Each row below holds a small network's activations on one input, seen along a few directions.
Each table varies a few parts of the input and shows all the possible inputs, shuffled.
A made-up example of a description, with smaller parts first: one of 4 places along a line, together with either a single point or one of 9 places around a ring or (one of 2 separate values, together with one of 5 places around a ring).
Shared parts are said once, and a part with two or three values counts as separate values.

Other details of the inputs shift rows strongly along two fixed directions, in all tables alike. That doesn't count.
To show where, the next rows are all for the same input, with only those details redrawn:
[ -1 -12 -14  20  -8  21 -20   1  -9  -3 -18   1]
[ -9  33  -2 -19   5 -25 -16   7  -2  -1  36  -8]
[ 12 -25 -11 -34  45 -13  21  11  31 -11  -9 -16]

A family of inputs:
r1: [-11  35  -4 -14   6 -20 -16   5   2  -4  35 -10]
r2: [  3 -13   3  21 -15  21  -4  -7  -9   4 -17  14]
r3: [ -9  34   4 -18   2 -16 -13   5  -7  -4  25  -9]
r4: [  5 -14   1  25 -14  20  -4  -1 -10   7 -15  12]
r5: [ -6  14  10   0 -14  -9  -3   0  -5   7  15   7]
r6: [-12  34  -1 -14   2 -13 -16  -2  -1  -3  26 -11]
r7: [ -3 -12 -10  12 -16  31  -5  -5 -16  -4 -15  -3]
r8: [-12  33   1  -9   1 -11 -16  -3   1  -4  25 -14]
r9: [ -2  -9 -10  16 -10  24 -18  -6 -10  -2 -22  -1]
r10: [ -2  16  10   0 -12  -5  -4  -2  -6   7  16   8]
r11: [ -8  32  -2 -13  -3 -23 -13  -1  -3  -2  24 -11]
r12: [ -9  33  -2 -19   5 -25 -16   7  -2  -1  36  -8]
r13: [-11  36   2 -23  -8 -24   0   1 -10  -5  40 -16]
r14: [ -2 -15 -18 -30  41 -12  38   6  26  -9 -10 -15]
r15: [  5 -12   3  22 -15  22  -4  -6  -9   8 -18  10]
r16: [ -1  13   9   5  -9  -7  -5  -1 -10   6  19   9]
r17: [  0 -15   2  22 -20  18  -3  -3  -7   5 -18  14]
r18: [ -9  36   2 -19   7 -24 -14  13  -4  -4  34  -9]
r19: [ 12 -17  -9 -30  36 -14  21   7  27 -14 -16 -18]
r20: [  7 -19  -6 -36  39 -16  21  11  29 -13 -12 -17]
r21: [ 13 -24   4  -3  13   1  21  -2  13   1 -18   0]
r22: [  0  17   9   4 -14  -9  -2  -3  -7   8  13   4]
r23: [ -3  -5 -14  24 -11  21 -15  -7  -4  -8 -23  -5]
r24: [-16  40 -11  -9   0 -20   3  -2  -8  -1  26  -8]
r25: [  4 -12   1  24 -20  17  -2  -6  -7   3 -19  12]
r26: [-13  32   4 -17   0 -21 -12   9  -4  -4  25 -10]
r27: [ -9  -5 -24  25  -6  25  -2  -1 -14  -1 -17   3]
r28: [ 11 -17  -6 -28  37 -13  24   9  26 -15 -16 -19]
r29: [ -5  14  10   1 -14  -9  -3   0  -6   8  15   6]
r30: [ -1  16   8   2 -10  -8  -4   2  -8   9  20   7]
r31: [  5 -12   3  22 -15  22  -4  -6 -10   8 -17  10]
r32: [ -9 -16 -10  13 -19  26  -4  -1 -15  -5 -16  -4]
r33: [ -3  16   9   0 -13  -4  -4  -3  -6   7  15   9]
r34: [  9 -26   4  -6  14   1  21   2  14   2 -17   1]
r35: [  7 -27   4  -6  12   1  20   0  15  -1 -17   5]
r36: [-14  30   1 -18  -1 -24 -14   3  -2  -1  27 -10]
r37: [-11  34  -1  -4  -2 -17 -13  -4   2  -6  23 -16]
r38: [ 10 -17  -5 -36  40 -10  19   7  26 -12 -12 -16]
r39: [  0 -16   5  23 -17  17  -4  -6 -10   4 -18  13]
r40: [-16  33  -1 -14   0 -19 -14   1   2  -4  27 -12]
r41: [ -1  14  10   5 -13  -9  -3  -6  -9   5  12   7]
r42: [  4 -13   3  25 -18  16  -2  -8  -9   2 -19  12]
r43: [-17  38  -9 -11   1 -12   0  -2 -10   1  26  -6]
r44: [  1 -15   5  23 -16  18  -4  -5 -10   7 -18  10]
r45: [ -3 -16 -14  17 -16  29  -7   1 -18  -4 -11  -2]
r46: [ -2  15  11   2 -10  -4  -5  -4  -9   9  14   6]
r47: [ -5  12  12   3 -12  -8  -4  -3  -9   7  14   7]
r48: [  4 -20  -7 -26  39  -9  21   4  36 -14 -13 -23]
r49: [  9 -26   4  -6  12   2  21   2  14   2 -17   1]
r50: [  9 -27   6  -6  14   1  20   0  13   1 -17   2]
r51: [ 13 -26   3  -5  18   2  20   3  13   2 -12   3]
r52: [  5 -12   2  24 -19  17  -2  -6  -7   4 -19  11]
r53: [ -2  16   8   1 -11  -9  -4   3  -6   7  21   9]
r54: [ -2  15  10   5 -15  -9  -3  -5  -8   4  13   8]
r55: [ -2  15   7   1 -11  -8  -4   2  -5   6  20  10]
r56: [ 11 -23   5  -7  14   5  19  -3  13  -1 -15   5]
r57: [  4 -16   2  24 -14  19  -5  -3  -9   3 -14  16]
r58: [ -2  14   9   3 -11  -8  -5   1  -8   5  19  11]
r59: [  5 -13   3  25 -16  16  -2  -8 -10   3 -18  10]
r60: [ 14 -23   3  -4  13   1  22  -1  13   1 -18   0]
r61: [ -1  17   9   4 -14 -10  -2  -3  -7   7  14   5]
r62: [  9 -20 -11 -23  43  -7  19   7  36 -14  -9 -21]
r63: [ -7  34  -1 -19   5 -25 -17  11  -4  -3  33  -8]
r64: [  0  14  10   6 -13  -8  -3  -5  -9   6  12   5]
r65: [  4 -12   3  21 -16  22  -4  -5  -9   7 -17  11]
r66: [ 11 -24   5  -7  15   5  19  -3  12   0 -15   4]
r67: [  4 -16   2  25 -14  19  -5  -3 -10   4 -14  15]
r68: [  5 -14   0  24 -16  20  -4  -1  -9   6 -15  13]
r69: [  5 -15   2  25 -13  19  -5  -3 -11   6 -14  13]
r70: [ -2  14  11   3 -11  -3  -5  -5 -10   7  14   8]
r71: [  4 -13   4  22 -14  21  -4  -8 -11   6 -17  11]
r72: [  0 -15   4  23 -18  17  -4  -6  -9   3 -18  14]
Q: Changing only one part turns r67 into r66. The same change can be made to r57. Which row results?
A: r56
Q: Changing only one part turns r40 into r23. The same change can be made to r36. Which row results?
A: r11
Q: What do these inputs look like to the network?
A: one of 4 places along a line, together with either one of 2 separate values or one of 5 places along a line or one of 11 places along a line
Q: Which other rows does r7 become when the choice among 2 separate values takes its other values? List them by row number.
A: r43
Q: A walk changes only the place on the line of 5. It starts at r62 and steps to r1. List the rest of the walk in order.
A: r12, r63, r18
Q: A walk changes only the place on the line of 11. It starts at r54 and steps to r42. List the rest of the walk in order.
A: r41, r59, r64, r21, r60, r22, r61, r52, r25
Q: Which other rows does r47 become when the place on the line of 11 takes its other values? List them by row number.
A: r5, r17, r29, r34, r35, r39, r44, r49, r50, r72
Q: Which other rows does r3 become when the place on the line of 5 takes its other values? List them by row number.
A: r6, r8, r9, r38
